Each row below holds a small network's activations on one input, seen along a few directions.
In each table, some parts of the input vary, and every possible input appears once, in random order.
A made-up example of a description, with smaller parts first: one of 2 separate values, together with either a single point or one of 9 places along a line or (one of 5 places around a ring, together with one of 6 places along a line).
Shared parts are said once, and a part with two or three values counts as separate values.
In the rows, zero is written as 128.

Other details of the inputs shift rows strongly along two fixed directions, in all tables alike. That doesn't count.

Rows:
x1: [162  93 131 125 104 129 181 125 146 110 128 178 136 146]
x2: [124 116 137 115 107 113  74 137 155 155 165  22 150  95]
x3: [164  63 147 101 113 150 131 113 195 156 159 115 149 109]
x4: [159  91 142 117 116 134 187 132 151 113 122 171 128 136]
x5: [ 95 184 103 160 152 121 119 111  66 108  98 172 108 154]
x6: [125 140 135 127 121 117 140 143 123 118 124 113 122 129]
x7: [129 115 110  99 142 170 168 190 113 122 108 194 107 134]
x8: [ 79 207 108 163 173 115  94 123  56 114  88 139 103 140]
x9: [130 118 121 135 127 119 119 118 126 121 128 124 142 133]
x10: [ 75 217 125 154 190 128  98 130  63 129  86 138  83 126]
x11: [123 113 110 130  81  97  65 121 138 134 173  31 173 116]
x12: [163  66 122 124  94 130 155 104 155 114 146 164 157 146]
x13: [113 164 135 126 139 131 113 133 130 152 130 109 112 116]
x14: [113 109 126 122 130 110  55 122 141 143 150  24 164  95]
x15: [ 96 201 134 144 159 125 138 144  84 127  97 153  84 133]
x16: [ 78 237 131 145 157 123 114 150  80 141 104 127  76 133]
x17: [149  84 128 118  82 110 106 129 163 128 166  65 168 119]
x18: [122 110 130 115 141 135  53 109 160 168 157  42 153  91]
x19: [181  71 128 123  85 138 219 113 153  99 131 232 134 166]
x20: [164  77 142 119 138 151 198 115 147 106 108 210 122 142]
x21: [144 110 143 123 138 142 161 125 143 131 119 165 116 129]
Description of these inputs: either a single point or (one of 4 places along a line, together with one of 5 places along a line).
Which other rows does x4 become when the place on the line of 5 takes its other values? List them by row number.
> x1, x13, x15, x19

Rows:
x22: [147  92 135  89 115 156 142 158 165 147 143 128 127 114]
x23: [137 125 131 120 100 126 133 135 151 133 148 110 135 133]
x24: [116 144 115 138 146 131 150 125  85  93 101 170 109 147]
x25: [153 109 142 115 159 177 198 132 141 133 105 240  94 140]
x26: [179  58 150 100 128 158 188 151 177 138 129 177 126 119]
x27: [147  45 130 105  98 122  96 109 178 127 166  58 184 107]
x28: [100 190 130 154 152 121 103 106  90 142 119 124  97 128]
x29: [137 124 146 111 160 168 199 143 131 116  92 212  89 135]
x30: [ 80 196  95 146 133 115  82 152  59 116 118 100 112 134]
x31: [153 138 146 141 130 128 198 135 129 110 102 212 101 153]
x32: [134 109 107 136 132 134 115 111 116 120 130 147 135 135]
x33: [ 80 195 114 159 155 100  84 147  67 124 105 101 118 129]
x34: [167  55 148 106  99 131 136 103 193 130 158  89 165 119]
x35: [ 94 146 107 143 141 114  50 112 108 143 138  68 148 116]
x36: [109 162 134 147 131  97  74 128 113 147 143  48 125 103]
x37: [ 95 184 125 140 155 119 138 124  94 111  91 150 113 142]
x38: [ 92 189 113 149 157 118  96 115  96 135 106 133 123 134]
x39: [156 130 144 125 104 143 219 132 134 115 125 217  88 155]
x40: [139  88 121 105  84 117  91 132 176 145 172  51 181 109]
x41: [129  99 116 116  93 123 104 138 143 133 157  81 159 123]
x42: [164  94 142 125 118 142 163 101 165 130 132 181 132 143]
x43: [158  60 150 107  94 123 107  96 186 141 174  48 162  98]
x44: [ 82 209 118 156 156  96  88 144  79 129 101 101 121 125]
x45: [125 133 113 142 131 115 115 141  95 112 119 129 128 129]
Describe the family of inputs behind these rows.
> one of 4 places along a line, together with either a single point or one of 5 places along a line
Changing only the place on the line of 4 turns x39 into x43. The same change can be made to x23. Which row results?
> x34

Rows:
x46: [177  99 159 105 111 158 232 135 174 131 126 218  98 141]
x47: [ 85 193  84 170 117  84  99 122  54  86 108 128 140 165]
x48: [169  60 139 116 149 166 204 110 151 111 104 236 123 142]
x49: [ 80 207 132 151 164 113  64 113  95 148 118  78 108 112]
x50: [128 102 125  99 125 146 113 157 146 145 143  97 136 102]
x51: [ 97 148 109 131 160 126  41 135 109 149 131  53 140  99]
x52: [ 91 237 143 170 202 135 187 108  56 110  49 249  48 164]
x53: [111 143 106 162  84  67  76 106  99 106 150  58 169 138]
x54: [ 76 214 127 145 151 117  68 130  96 156 126  76 104 117]
x55: [146 115 125 115 139 165 190 149 127 124 108 226 101 149]
x56: [188  18 110 127  52 104 131  90 169  98 177 102 198 145]
x57: [158  62 144  85 115 155 153 167 177 137 144 116 139 105]
x58: [159  65 162  88  94 130 107 140 211 163 179  27 159  84]
Describe the family of inputs behind these rows.
> either one of 3 separate values or (one of 2 separate values, together with one of 5 places along a line)
Which other rows does x51 become when the choice among 2 separate values takes its other values? List them by row number.
> x49
